These are the activations of a small neural network, seen along a few directions. Each row is one input.
Each table varies a few parts of the input and shows all the possible inputs, shuffled.
A made-up example of a description, with smaller parts first: ring(5) and (point or (values(2) and line(4)) or ring(9)).
Shared parts are said once, and a part with two or three values counts as separate values.

A family of inputs:
x1: [-24.7 -17.9   4.3  -4.9  -8.9   7.6  14.9  14.4  10.5  30.1  16.2  23.9
  31.0]
x2: [-13.8  42.3  -3.8 -28.9 -30.7 -10.9 -39.8  80.5  36.3 -34.5  -9.0  55.4
  11.2]
x3: [-33.3  24.4 -27.7 -31.0 -34.5 -25.6 -26.8  80.7  38.9  -2.6  11.1  52.3
  22.9]
x4: [ -0.8  16.9  15.0   7.3   3.5  19.0   7.2  16.0   2.3 -24.8   2.0  32.8
   8.3]
x5: [  2.1 -28.2  -2.1   2.6  -6.2 -12.0   6.5 -58.6 -31.4  32.7 -12.9 -61.4
  -4.6]
x6: [ 19.5   9.8  10.3  10.6  23.0  -9.7  -3.5 -55.8 -36.7  -8.9 -24.4 -61.9
 -27.7]
x7: [-31.3  44.0  -4.6 -31.4 -18.0 -22.7 -33.9  80.6  43.4 -26.3  -3.9  44.8
  10.8]
x8: [-23.8  14.6 -30.6 -34.7 -24.7 -18.5  -6.6  59.3  23.7  -0.4  10.3  41.1
  21.4]
x9: [-29.3  13.6 -13.2 -45.0 -43.7 -17.6 -34.1  79.9  41.2  25.1   3.3  50.1
  31.0]
x10: [ -5.7 -22.9   7.2  31.4   6.4  17.8  22.3  18.0   7.7   4.1  33.7  17.7
  -4.0]
x11: [  5.1   2.8  31.7  27.1  22.4  25.5  13.2  19.1   9.4 -14.7  16.8  13.5
 -18.8]
x12: [  8.3 -20.0  -2.7 -15.8  -9.4 -29.1 -13.7 -64.9 -39.7  34.6 -21.7 -54.0
 -19.9]
x13: [ 39.5 -12.7  26.2  46.3  16.5  20.3  15.3 -25.0   3.5 -19.9  10.4  -6.1
 -16.7]
x14: [ -8.9  23.0  16.0   2.7  16.8  11.9   8.9  17.8   6.0 -11.2   4.4  24.5
   5.7]
x15: [ 13.2  -0.4   7.0  21.8  30.3  22.8  12.3 -52.2 -13.2  -6.8  -2.1 -49.2
 -20.0]
x16: [ 14.5 -46.3  15.2  35.7   2.1  10.9  24.6 -26.1  12.2  35.2  23.3 -15.3
   4.6]
x17: [ 30.4  -5.6  27.0  43.5  27.9  14.9  18.4 -22.8   7.8  -6.3  11.4 -15.1
 -20.8]
x18: [ 16.3  -8.8 -13.1  12.5   4.3 -10.9   5.2 -54.9 -40.9  15.5 -10.7 -54.7
 -16.9]
x19: [ -8.3  13.5 -10.9 -18.4  -1.1   2.5  -4.4  24.1   7.6 -28.9 -19.9  35.3
  19.0]
x20: [ 16.6  13.5   7.9  -5.8  19.3 -31.3 -19.4 -63.7 -41.4 -12.3 -30.7 -56.9
 -40.8]
x21: [-24.7 -14.3 -20.7 -32.8 -16.0  -2.3   2.9  24.2  13.3  31.2  -9.0  29.4
  37.6]
x22: [ 26.5   4.8   7.8  -1.1   9.0 -26.2 -25.0 -65.6 -46.1 -25.9 -32.4 -49.2
 -36.2]
x23: [ 28.2 -25.3   3.5  43.7  11.1  12.2  25.8 -22.5   2.9  17.8  26.4  -7.3
  -8.4]
x24: [ 18.6  -0.8   7.7  17.1   9.3  -7.3  -1.1 -59.2 -36.8 -27.9 -24.1 -55.8
 -23.3]
x25: [-12.0   4.2  -7.6   4.7  -1.8  10.8  17.5  18.5   1.9  12.9  18.0  31.4
  16.4]
x26: [ 24.0 -10.0   7.1  25.0  21.9  26.2   5.4 -54.6 -18.5 -20.4  -2.4 -40.7
 -13.7]
x27: [ 21.8 -18.2 -13.8  20.4  16.9  22.7  11.8 -50.4 -22.6  23.0  11.0 -39.7
  -7.3]
x28: [-12.3 -35.7  19.1  19.1  -6.4  23.4  23.1  15.8  14.7  26.5  28.0  13.6
   4.2]
x29: [-14.1  41.2  -6.5 -37.4 -10.6  -8.9 -14.1  60.9  25.7 -18.9  -8.1  36.4
   5.0]
x30: [  8.0 -39.2  -2.2  12.4   7.7  21.3  10.6 -54.0 -13.4  40.5   8.0 -47.6
   5.7]
x31: [-18.5  23.6 -11.3 -25.1   8.0  -2.2   3.6  25.6  12.6 -15.6 -17.3  28.8
  13.8]
x32: [ 14.5  -6.1 -15.2  -5.5   2.5 -34.1 -12.1 -63.2 -46.1  11.9 -15.4 -49.0
 -28.4]
x33: [  5.2  -8.7  29.2  32.1  10.6  26.3  14.4  15.2   8.6 -33.7  18.5  20.2
 -12.6]
x34: [-28.4  -2.0 -17.3 -44.7 -33.3 -15.5 -12.1  57.4  29.3  22.3   4.4  35.4
  32.3]
x35: [-19.6   0.9 -33.4 -20.9  -6.3  -5.7   5.9  26.5   7.3   8.7  -3.9  34.0
  27.2]
x36: [ -2.7  30.2  -5.8 -32.4 -17.9  -5.8 -23.4  58.9  20.1 -32.3  -9.1  43.6
  11.9]
Q: What is each input in this table made of?
A: line(4) and line(9)
Q: Changing only the line(4) part turns x4 into x25. The same change can be made to x24. Which row results?
A: x18
Q: Start at x21 and move only the line(4) part, one step at a time. The first step leads to x35. Which rows follow, in order?
A: x31, x19
Q: Change only the line(9) part in x1. List by row number the other rows that result.
A: x5, x9, x12, x16, x21, x28, x30, x34
Q: Start at x12 and move only the line(4) part, one step at a time. The first step leads to x32. Which rows follow, in order?
A: x20, x22

A family of inputs:
x37: [-21.7  24.2  -7.2 -27.4 -19.6  -3.4 -13.5  76.7  34.8 -10.8   6.9  60.9
  19.9]
x38: [ 7.2 -7.9 14.9 19.6 10.3 17.1 12.6 -7.5 -2.4 -4.2  8.3  0.9 -5.2]
x39: [ -0.5  -1.2 -10.6 -13.5  -6.2 -16.7  -7.9 -17.2 -11.9   1.8 -15.4 -16.5
  -0.3]
x40: [  4.3  -0.6   6.1  16.5   8.0  -2.9   6.8  -9.8  -3.8  -6.9   7.1  -6.6
 -11.9]
x41: [ 10.1   0.1   7.7   4.1   0.5  -3.7 -10.2 -14.7  -3.6  -3.9  -5.8 -20.6
 -11.3]
x42: [  2.0 -16.8   9.8  16.9   6.1  14.9  16.1 -10.3  -2.6   9.4  10.1  -2.0
   1.3]
x43: [ -1.0  15.9  -7.6 -17.4   4.1 -12.8 -10.1 -12.9 -16.0  -9.3 -18.0 -13.3
  -7.9]
x44: [-27.9  16.4 -11.3 -28.1 -23.2  -6.2  -9.2  70.8  38.4   0.6   6.3  58.2
  30.8]
x45: [  9.8 -17.6   4.8  21.3   9.4  25.6  18.3  -9.2   3.2  13.5  14.0  -0.7
   5.9]
x46: [ -1.0  -9.6   2.7  13.9   5.0  -5.7  13.4 -13.1   0.1   5.8   6.2  -9.6
  -3.5]
x47: [  6.0  -9.1   1.5   0.2  -4.1  -5.9  -8.7 -16.6  -7.2  11.8  -1.6 -22.8
  -7.8]
x48: [  4.9   7.9  -7.1 -10.9  -3.3 -13.9 -14.4 -13.8 -16.0 -11.0 -14.6 -13.7
  -8.5]
x49: [ -7.2   7.2 -13.5 -19.3  -0.7 -14.2  -8.0 -16.1 -16.6   3.3 -15.8 -16.5
  -0.6]
x50: [15.0 -8.8  9.9 24.1 13.8 27.8 14.8 -6.4  3.5 -0.1 12.2  2.1 -0.7]
Q: What is each input in this table made of?
A: values(2) and (point or line(6))
Q: Changing only the values(2) part turns x39 into x48. The same change can be made to x49. Which row results?
A: x43
